Each row below holds a small network's activations on one input, seen along a few directions.
In each table, some parts of the input vary, and every possible input appears once, in random order.
A made-up example of a description, with smaller parts first: line(6) and (point or line(9) or (values(2) and ring(5))).
Shared parts are said once, and a part with two or three values counts as separate values.

Other details of the inputs vary at random and push rows far along three fixed directions, the same in every table; ignore that.

Rows:
row 1: [-32 -46   3   6 -34 -10  34  17  11   2 -38]
row 2: [-28 -15   8  24  16  23 -11  25   8  21 -26]
row 3: [  5 -11   8   9  64   0 -34   2  -9  33  30]
row 4: [-55  -5  40  -9 -36   1   7   8  34  28  29]
row 5: [  4 -11  26  42  81   2  -6  34  -7   9  20]
row 6: [  9 -30  -7 -11 -31  23   5  -7 -10   8 -12]
row 7: [-12  10   4 -17 -38 -29  42   6  42 -20   1]
row 8: [-43 -21  15  -9 -74  17  27   3   5  11 -11]
row 9: [ 24  92  14 -27  -4 -39   3 -24  35  -4  54]
row 10: [-24 -11  21  25  47  28 -14  21 -21  23  29]
row 11: [ 50  23 -20 -22 -43 -27  49 -24  23 -32 -25]
row 12: [-66 -11  44  -2 -50 -10   7  25  18  13   7]
row 13: [  1   3  15  31  83  28 -28  33  -4  12   6]
row 14: [-24  37  29 -39 -61 -20  35   0  35 -25  22]
row 15: [ 24 -47 -43   1  15  23 -16 -14 -29   3 -16]
row 16: [ 35  74   2 -27  19 -41  -4 -16  29 -27  53]
row 17: [ 16 -26 -39   1  -1  -1 -11 -17 -42   3 -34]
row 18: [-33  11  21  16  46   7 -17  41  27  12  15]
row 19: [ 57  30 -56 -25  -2 -12   7 -37   8 -22 -44]
row 20: [ 59  17 -48 -21 -13 -14  -3 -42  -5 -45 -17]
row 21: [-25 -45   5  22 -16  18 -18   9 -23   2 -30]
row 22: [-70 -29  17  -7 -77   7  24  -2   9  21 -17]
row 23: [ -9  17  36   0  49  17 -17  15  12  21  62]
row 24: [ 51 -35 -34  29  32  20 -25  -4 -66  -1 -39]
row 25: [ -9  16  48  28  48   4 -33  25   4   6  43]
row 26: [ 34 -37 -25  37  29  -2   2  -1 -24   3 -46]
row 27: [ 31 -21 -26  17   8  23 -14  -4 -54   6 -26]
row 28: [ 36  97  20 -19  30 -20   2  -6  57 -11  45]
row 29: [-28 -28  14  -8 -44  15   9   5   0 -23 -22]
row 30: [-35 -32 -19  -7 -38  10  17  -2 -10   4 -13]
row 31: [ 38  21 -51 -22 -17 -10   5 -28 -18 -23  -6]
row 32: [ 53  25 -51 -28 -13 -21  10 -59 -12 -13 -18]
row 33: [  7  26  16   5  49 -26 -27   4   0   6  34]
row 34: [-52 -15  32  -5 -31 -12  -3  12  22  -2   4]
row 35: [  8 -24 -19  10   8  27  -4   2 -44   1 -16]
Description of these inputs: ring(5) and (values(2) or line(5)).
The inputs of row 21 and row 29 match in every part but the ring(5) part. If row 2 is changed in the same way as row 21 into row 29, which row does it become?
> row 13
A walk changes only the line(5) part. It starts at row 15 and steps to row 30. List the rest of the walk in order.
> row 31, row 16, row 20
Which other rows does row 19 become when the values(2) part takes its other values? List them by row number.
> row 1
A walk changes only the ring(5) part. It starts at row 8 and steps to row 22. List the rest of the walk in order.
> row 32, row 30, row 10
